These are the activations of a small neural network, seen along a few directions. Each row is one input.
Each table varies a few parts of the input and shows all the possible inputs, shuffled.
Descriptions start from the smaller parts, as in this example, which fits no table here: one of 3 separate values, together with either a single point or one of 9 places along a line or (one of 4 places along a line, together with one of 8 places around a ring).
Shared parts are said once, and a part with two or three values counts as separate values.
In the rows, zero is written as 128.

Other details of the inputs vary at random and push rows far along two fixed directions, the same in every table; ignore that.

Rows:
x1: [ 97 133 231 154 169 146 135  80 163 125 179 142 148 111 139]
x2: [134 169 111 154 128 100 114 154 126  92  88  91  77 167  74]
x3: [127 178 104 196 139 112 111 133 136  93 126  97  90 181 138]
x4: [117 208 170 143 120 110 143  76 150  93 147 158 130 181 119]
x5: [124  72 136 128 160 142 115 135 131 163 112 110 128  73 131]
x6: [147 128  54 118 123 107 114 168 107 134  56  95  95 127  74]
x7: [104  89 173  69 111 162 140 108 127 175 179 160 194  81 151]
x8: [152 133  25 116 116 122 132 160 101 128  75 117 101 151 118]
x9: [145 121  65 119 114 105 101 180 110 133  66  80  83 132  91]
x10: [151  73  80  75 102 135 132 141  97 172  96 143 151  78 135]
x11: [ 91 137 226 146 161 142 125  79 170 140 182 138 149 117 155]
x12: [163 116  38 123 121 113 129 168  94 122  68 118  99 134 115]
x13: [108 188 197 149 124 109 122 110 152  91 158 122 114 170 112]
x14: [120  52 183  76 117 159 139 116 134 168 191 168 191  69 186]
x15: [122  75 160  71 108 170 156 107 114 165 196 187 199  84 193]
x16: [129 178  99 150 126 105 117 151 128  93  88  90  78 176  73]
x17: [117 172 139 177 163  95  96 121 161 115  91  86  74 154 109]
x18: [148 190  78 152 120  87 120 140 123  89  86 117  78 187 116]
x19: [147 143  25 110 110 117 131 145 107 137  57 115 103 148  93]
x20: [125 170 182 205 145 115 121 113 143  77 166 125 113 161 150]
x21: [124  78  79  69 111 155 132 149 106 181 111 125 157  86 116]
x22: [145  79  71  68  97 138 130 140 101 179  98 140 152  83 140]
x23: [163 122  42 121 115 103 120 167  98 124  68 115  95 137 125]
x24: [117  65 167  84 123 170 151 113 133 159 189 167 189  87 168]
x25: [123 202 172 151 126 114 154  81 142  81 143 162 130 175 104]
x26: [128 190 180 153 128 110 151  85 139  82 140 163 131 164 106]
x27: [132 126  55 107 109 118 105 172 115 145  77  80  93 140  99]
x28: [127 171 192 165 140  97 127 106 160  76 152 141 112 169 127]
x29: [133  75  81  74 114 149 131 154 102 174 104 125 151  81 109]
x30: [136  79  94 145 133 156 128 149 106 143 140 118 139  99 157]
x31: [120 129  98 147 158 127 110 134 143 146  89  88  96 127 109]
x32: [129 193 165 159 134 117 153  98 136  69 157 162 124 181 127]
x33: [100 148 227 111 122 135 139  86 149 128 193 164 174 119 139]
x34: [138  56  74  76 113 145 122 155 117 178 117 126 146  90 155]
x35: [125  78 173 151 138 164 139 121 118 133 190 148 168  86 176]
x36: [124  76 135 126 154 132 105 137 134 168 106 106 122  75 138]
x37: [124  72  85  76 109 158 128 161 106 173 118 111 144  93 121]
x38: [118 176 179 199 142 118 120 108 147  85 172 123 117 166 157]
x39: [123  49 178  80 124 172 153 115 129 159 191 174 195  70 170]
x40: [116 192 196 150 131 101 127 101 149  90 146 138 122 160 101]
x41: [135 124  66 167 135 137 120 152 115 125 116  96 107 141 139]
x42: [128 166 190 165 145 109 136 106 155  74 153 145 117 166 119]
Each input here is: one of 6 places around a ring, together with either one of 2 separate values or one of 5 places around a ring.
The inputs of x5 and x36 match in every part but the place on the ring of 6. If x35 is changed in the same way as x5 into x36, which row does it become?
Answer: x20
Which other rows does x31 become when the choice among 2 separate values takes its other values? List them by row number.
Answer: x41
Start at x10 and move only the place on the ring of 6, one step at a time. The first step leads to x26. Which rows follow, in order?
Answer: x25, x19, x4, x22
Which other rows does x17 become when the choice among 2 separate values takes its other values? List them by row number.
Answer: x38
List by row number the other rows that have the place on the ring of 6 in common with x27.
Answer: x3, x4, x7, x11, x15, x34
Which other rows does x25 become when the place on the ring of 5 takes its other values? List them by row number.
Answer: x16, x29, x32, x39

Rows:
x43: [126 154 114 160 147 109 104 141 140 114  88  92  88 149  87]
x44: [133 170  89 143 124 115 125 146 129 106 107 109 100 169 108]
x45: [118 240 151 179 131  83 125 112 157  48 116 108  71 225  76]
x46: [133  83  80  87 117 133 121 144 119 175  92 123 139  94 118]
x47: [134  83  83  78 118 140 129 153 110 172  93 127 140  91 119]
x48: [112 121 158 107 115 143 135 108 138 144 156 140 157 116 136]
x49: [ 99 105 223 115 134 158 131 100 147 148 198 148 166  98 161]
x50: [106 106 222  91 125 152 152  91 140 136 195 177 187 103 146]
x51: [135 157  83 149 128 119 123 134 118 113 105 120 106 156 125]
x52: [141  86  80  89 125 135 131 137 106 171  98 132 139  86 131]
x53: [135 145  88 129 118 116 123 150 124 110 115 112 107 159 112]
x54: [137 226 163 184 137  78 127 108 146  55 114 125  84 199  87]
x55: [111 105 211 137 147 146 138  94 147 130 187 157 163  96 177]
x56: [143  79  67 100 116 148 132 158 101 159 112 132 139  99 148]
x57: [140 138  92 140 124 117 127 144 121 107 116 126 110 156 125]
x58: [127 149  94 119 117 121 127 145 126 125  96 108 106 147 102]
x59: [123  96 162 144 146 147 133 116 132 132 153 135 148  97 154]
x60: [103 132 217 142 141 145 131 101 149 125 202 141 154 127 163]
x61: [109 129 217 151 153 139 136  90 155 115 181 149 154 108 140]
x62: [146 147 100 129 132 102 126 135 127 108  92 121  99 150 101]
x63: [137 104 157 119 118 139 141 120 116 128 154 158 155 105 151]
x64: [131 134 104 172 144 121 118 146 127 113 112  97 100 147 125]
x65: [115  93 160 131 134 155 130 128 128 148 173 123 152 104 148]
x66: [139 151 100 127 118 101 116 149 118 116  83 109 102 148  90]
x67: [150 147  85 145 129 106 127 138 123 101  89 121  93 160 114]
x68: [136  76  87  79  97 143 125 163  99 164 113 116 142  88 125]
x69: [101 136 221 137 147 134 124  97 158 126 173 146 147 119 139]
x70: [135 145  82 134 119 119 118 141 129 126 108 106 113 152 118]
x71: [139 154  86 139 111 109 117 158 115 107 108 104 102 156 107]
x72: [148  73  75 104 118 141 129 139 111 167 101 134 141  90 149]
x73: [148  77  68 105 105 138 124 168  93 150 112 126 136  98 142]
x74: [146  80  78  94 121 131 126 139 116 172  95 128 138  86 131]
x75: [127  63  95 101 124 155 113 160 113 177 114  98 131  81 126]
x76: [151  80  67 100 120 141 133 151 104 159  94 132 132  95 141]
x77: [106 152 188 128 127 147 143  92 138 119 193 157 165 135 150]
x78: [103 155 200 121 134 132 143  85 142 125 165 161 157 132 128]
x79: [140 163  93 152 135 109 127 121 122 109  92 124  97 157 118]
x80: [130 140 108 164 143 112 112 144 132 115 109  99  96 149 137]
x81: [137  64  92 101 139 135 113 152 119 174 103 113 131  69 143]
x82: [128 234 134 205 138  87 122 104 156  55 117 119  79 222 106]
x83: [120 148 203 126 139 132 153  89 145 116 171 169 155 126 138]
x84: [ 98 158 201 120 124 143 145  86 141 121 181 153 159 133 136]
The inputs of x84 and x78 match in every part but one. If x75 is changed in the same way as x84 into x78, which row does it become?
Answer: x43
The inputs of x61 and x65 match in every part but one. If x83 is changed in the same way as x61 into x65, which row does it become?
Answer: x44
What is each input in this table made of?
Answer: one of 6 places around a ring, together with either one of 2 separate values or one of 5 places along a line
Which other rows does x54 become when the place on the line of 5 takes its other values? List them by row number.
Answer: x52, x62, x74, x83
Which other rows does x46 become when the place on the ring of 6 takes its other values? List them by row number.
Answer: x48, x70, x72, x74, x82
Which other rows does x69 become when the choice among 2 separate values takes its other values? List them by row number.
Answer: x43
